Each row below holds a small network's activations on one input, seen along a few directions.
Each table varies a few parts of the input and shows all the possible inputs, shuffled.
Descriptions start from the smaller parts, as in this example, which fits no table here: one of 2 separate values, together with either a single point or one of 11 places along a line or (one of 5 places around a ring, together with one of 6 places along a line).
Shared parts are said once, and a part with two or three values counts as separate values.
(in the rows, 128 means zero)

Other details of the inputs shift rows strongly along three fixed directions, in all tables alike. That doesn't count.

A family of inputs:
R1: [113 105 118 176 130 127 116 113 139 121 121]
R2: [127 144 144 120 143  78 231 168 140 135  88]
R3: [133  79 106 105  98 184 105 115 111 119 150]
R4: [184 166 124 126 132 147  38  70 158 139 142]
R5: [176 169 151 162 141 122  50 101 147 109 141]
R6: [101 145 145 190 137  85  93 123 124 146 172]
R7: [147 106 131 122 127 138 110 141 113  92 150]
R8: [ 87  77 110 163  92 145 103 120  98 115 148]
R9: [123 111 111 108 105 154 110 118 107 118 142]
R10: [ 72 172 159 201 143  53 103 137 105 146 152]
R11: [ 76 151 154 176 128  73 160 157 107 139 145]
R12: [133 123 119 166 132 151  87 102 147 128 132]
R13: [111  97 119 164 101 147 120 115 118 119 108]
R14: [146 193 145  97 165  77 206 153 159 135  98]
R15: [107  85 118 160 134 150 118 121 131 121 109]
R16: [111 115 116  86 146 116 197 174 118 121 120]
R17: [140 120 127 141 130 138 139 126 137 135 114]
R18: [ 81  58 103 144 117 129 169 151 108 109 136]
R19: [153  99 113 109 106 171 124 108 134 120 109]
R20: [161 162 124 109 124 150  20  84 136 137 172]
R21: [107  56 105 104  99 153 175 145 100 110 126]
R22: [ 91 177 172 198 145  69 128 135 130 148 113]
R23: [141 181 157  73 141  97 167 156 140 144 136]
R24: [169 171 129  67 127 148 145 136 140 132  92]
R25: [161 198 139  69 148 110 156 152 162 140 155]
R26: [130 106 112 101 126 132 142 132 116 124 140]
R27: [156 171 136 152 146 118  57  95 149 147 132]
R28: [ 74 107 138 131 148  88 209 181 115 126 122]
R29: [100 131 136 136 149  80 166 160 110 138 133]
R30: [175 147 116  56 114 167 155 124 139 121  93]
R31: [151 114 116 116 124 167  94 102 127 126 107]
R32: [ 95  51 104 141 107 138 150 141 101 116 137]
R33: [ 92 157 156 224 130  89 104 115 124 143 127]
R34: [161 101 106  55 112 187 105 126 133 126 143]
R35: [157 185 141  54 122 138 130 145 143 138 139]
R36: [103 104 124 145 122 118 121 116 103 123 146]
R37: [176 209 154  81 149  96 161 124 158 142 108]
R38: [101  50 119 149 114 165 146 126 105 118  92]
R39: [172 124 101  56 136 177 149 134 150 118  93]
R40: [134 174 130 143 146 102  63 100 146 134 176]
R41: [137  92 120 128 112 170 137 117 123 124 107]
R42: [111  94 131 168 132 133 115 121 125 134 110]
Description of these inputs: one of 2 separate values, together with either a single point or (one of 4 places along a line, together with one of 5 places around a ring).
- The inputs of R19 and R21 match in every part but the choice among 2 separate values. If R30 is changed in the same way as R19 into R21, which row does it become? => R9
- The inputs of R23 and R38 match in every part but the choice among 2 separate values. If R7 is changed in the same way as R23 into R38, which row does it become? => R5
- Which other rows does R16 become when the choice among 2 separate values takes its other values? List them by row number. => R39
- Which other rows does R18 become when the choice among 2 separate values takes its other values? List them by row number. => R1

A family of inputs:
R43: [134 137 146  92 123 109 212 169 110 114  91]
R44: [184 232 149  34 124 107 129 139 155 142 172]
R45: [103 164 158 191 163  57 121 124 130 146 130]
R46: [ 65 154 153 252 144  72  58 103 120 148 150]
R47: [160 127 123 127  99 178  49  82 126 123 143]
R48: [ 84  80 110 162 130 121  93 118  99 122 167]
R49: [182 226 156  89 165  85 110 124 163 140 127]
R50: [101  82 115 183 122 137 114 111 132 124 134]
R51: [119 143 138 101 116 107 211 155 130 139 105]
R52: [154 110 104 113 117 166  43 103 136 113 190]
R53: [114  27  75 102 109 194 163 128 103 104  95]
R54: [104 151 153 194 141 103  66 109 124 143 141]
R55: [100 136 141 127 124  90 229 167 112 127  96]
R56: [182 126 118 103 124 171  77 109 147 105 133]
R57: [178 128 104  79 125 175  89 100 147 131 125]
R58: [ 76 131 144 130 140  78 186 178 104 135 144]
R59: [128 172 151 108 145 100 174 158 137 147 109]
R60: [ 95  25 100 167 116 161 163 141 101 104 106]
R61: [134 118 113  85 115 166 143 132 139 139 112]
R62: [174 132 105 102 119 173  89 104 157 118 137]
R63: [177 136 115  80  98 183  93 103 137 129 129]
R64: [ 82 149 162 224 148  75  75 120 112 135 135]
R65: [105  18 103 145 116 169 180 147  98  95  99]
R66: [136 167 134  83 149  96 204 150 152 147 104]
- The inputs of R55 and R62 match in every part but one. If R51 is changed in the same way as R55 into R62, which row does it become? => R50
- Describe the family of inputs behind these rows. => one of 4 places along a line, together with either a single point or one of 5 places along a line
- List by row number the other rows that have the place on the line of 4 in common with R58. => R46, R54, R59, R61, R64
- Which other rows does R64 become when the place on the line of 4 takes its other values? List them by row number. => R43, R49, R56

A family of inputs:
R67: [100  94 113 145 119 127 145 144 100 123 123]
R68: [136  75  93  99 112 180 148 136 111 105 115]
R69: [ 97 130 141 114 129 110 221 160 118 142  78]
R70: [111 168 139 180 131  95  53  98 125 143 160]
R71: [ 82  91 120 178 117 113 131 126  95 120 133]
R72: [117 175 154 153 164  64 133 135 154 143 136]
R73: [ 79 111 132 206 146  99  98 117 114 119 139]
R74: [149 168 136 142 145 117  81 112 145 125 153]
R75: [146 190 146 113 132  90 152 146 144 144 140]
R76: [151  70 105 113 119 180 152 119 115 110  84]
R77: [138 130 115 113 113 146  86 105 124 124 152]
R78: [128  61 108  95 107 171 143 136  95 104 132]
R79: [103  96 128 104 124 130 173 155 107 128 123]
R80: [ 74 109 134 172 132  87 172 162 103 137 121]
R81: [134 199 169 150 136  76 134 136 140 131 116]
R82: [140 139 139  90 131 128 127 140 126 134 142]
R83: [ 80  91 142 182 127 104 128 140  98 130 147]
R84: [141  83  98 105 109 181 132 130 121 113 124]
R85: [126 132 134  83 151 111 222 183 132 125 102]
R86: [182 137 123 114 127 173  83  92 153 138 114]
R87: [136 210 157 126 138  73 117 125 149 149 160]
R88: [134 148 126  94 123 131 131 134 132 138 131]
R89: [128 137 130  97 137 118 208 173 131 131 108]
R90: [142 164 142 120 152  85 166 145 157 142 122]
R91: [114 160 140 160 127 105  76 108 134 146 164]
R92: [159 167 125  46 125 141 139 137 145 140 134]
R93: [114 134 130 132 120 132 142 120 119 135 100]
R94: [160 141 116  96 133 168  73 103 155 125 143]
R95: [120 116 117 139 118 127 133 134 113 123 133]
R96: [ 74 117 146 182 151  80 183 157 122 127 121]
R97: [161 143 114  95 105 163  81 102 139 130 151]
R98: [ 94  58  98 130 105 160 124 125  92 114 128]
R99: [ 84  82 126 190 135 122 132 138 111 121 132]
R100: [125 144 150 214 141 101  79  93 134 143 125]
R101: [152 117 106 100 105 172 102 121 131 130 140]
R102: [ 98  59 101 139  99 168 129 126 101 120 127]
R103: [ 83  74 122 189 135 113 133 128 120 121 129]
R104: [152  91 100  96 124 165 122 115 136 106 127]
R105: [130 116 122  66 146 124 240 187 121 113  92]
R106: [166 147 109  98 126 166  70 108 140 126 141]
R107: [125 146 134 141 118 130 127 108 127 134 111]
R108: [148 141 139  94 123 127 134 137 127 128 148]
R109: [149 166 136  78 132 122 128 133 132 134 142]
R110: [165 175 148  97 115 131 134 132 149 126 112]
R111: [119 111 126 144 114 147  74 107 120 133 159]
R112: [129  71 108  89 101 175 147 133 107 114 132]
R113: [194 178 137  75 144 146 121 116 163 145 101]
R114: [185 191 139  64 147 101 172 143 174 138 122]
R115: [165 153 123 104 103 174  85  87 147 137 125]
R116: [110 128 135 169 139 111 117 120 134 121 142]
R117: [147  99 103  96 123 174 122 118 132 103 128]
R118: [109 111 130 129 149  91 195 160 132 132 103]
R119: [ 97 145 139 204 144  97  70 115 127 142 151]
R120: [ 79 125 144 215 121 110  99 101 118 147 123]
R121: [169 201 142  76 159  92 147 138 167 135 128]
R122: [125 109 126 140 122 140  67 109 109 123 157]
R123: [119  86 119 134 104 163 120 127 107 108  98]
R124: [157 118 110 126 129 143  88 100 143 120 136]
R125: [135 177 157 175 160  80 116 115 137 146 108]
R126: [108 136 153 126 128 103 191 167 122 127  86]
R127: [106 134 145 151 148  87 186 162 126 125 124]
R128: [131 105 128 136 102 165 104 120 125 118 112]
R129: [130 148 137 170 142 101  80 102 151 131 155]
R130: [174 135 108  98 132 154  73  98 153 126 135]
R131: [104  56 107 131 105 161 127 124  91 108 136]
- The inputs of R67 and R80 match in every part but one. If R98 is changed in the same way as R67 into R80, which row does it become? => R92
- Describe the family of inputs behind these rows. => one of 5 places around a ring, together with either one of 3 separate values or one of 10 places along a line
- Which other rows does R120 become when the choice among 3 separate values takes its other values? List them by row number. => R86, R128
- A walk changes only the place on the line of 10. It starts at R114 and steps to R129. List the rest of the walk in order. => R116, R127, R84, R75, R97, R87, R112, R108
- List by row number the other rows that have the place on the ring of 5 in common with R77. => R68, R71, R74, R76, R78, R81, R95, R104, R107, R117, R124, R131

A family of inputs:
R132: [162  88  94 111 112 179 102 111 133 103 144]
R133: [109  64  93 155 111 161  80  99 122 128 145]
R134: [183 152 125  99 125 152  78  95 159 125 165]
R135: [110 146 141 100 130 108 165 150 111 149 119]
R136: [178 155 119  98 139 158  66 117 161 123 156]
R137: [151 126 129 189 117 154  79  77 146 127 100]
R138: [185 159 121  96 114 156  73  98 153 128 160]
R139: [114 227 164 134 166  46 135 140 142 151 140]
R140: [ 78  72 121 229 127 124 136 104 123 134  78]
R141: [177 158 126  38 153 140 148 137 151 134 128]
R142: [136 128 131  72 117 132 190 163 106 114 111]
R143: [137 136 135 135 143 101 130 141 123 113 133]
R144: [189 125 124 103 115 185 102  98 142 114  74]
R145: [102 102 133 169 146 120 178 131 116 132  55]
R146: [ 92  88 109  92 115 130 233 169 110 129 102]
R147: [116  73  95 113  86 186 100 104 114 136 137]
R148: [148 166 132  58 132 134 173 164 146 123 122]
R149: [128 115 120  82 106 141 213 160 113 118 116]
R150: [158 141 126  98 128 155  93 127 146 130 146]
R151: [114 124 123 166 111 131  87 104 123 117 155]
R152: [182 145 128  43 122 147 154 148 131 115 119]
R153: [122 158 130 147 131 128  46  95 124 144 158]
R154: [ 77  81 138 205 142 110 111 132 113 123 146]
R155: [105 125 131 161 118 142  79 119 119 130 152]
R156: [117 117 108  84 120 134 180 146 134 125 118]
R157: [120 210 155 169 174  32 136 136 164 154 154]
R158: [ 63  63 127 204  96 123 134 125  83 125 138]
R159: [123 154 144 114 130  97 154 150 117 115 124]
R160: [ 61 120 156 189 124  85 157 159 100 144 132]
R161: [139  42 103 105 110 184 118 123 102  94 126]
R162: [136 166 153 112 116 107 127 138 114 136 135]
R163: [138 224 182 186 167  64 132 130 170 156  90]
R164: [121 141 134 140 149  93 132 123 150 143 147]
R165: [ 89  64 113 114 137 125 208 168  92 120  99]
R166: [120 124 119 173 152 118  52 100 126 128 155]
- Describe the family of inputs behind these rows. => one of 5 separate values, together with either a single point or one of 6 places along a line
- The inputs of R165 and R138 match in every part but the choice among 5 separate values. If R153 is changed in the same way as R165 into R138, which row does it become? => R149
- Which other rows does R132 become when the choice among 5 separate values takes its other values? List them by row number. => R136, R143, R157, R166
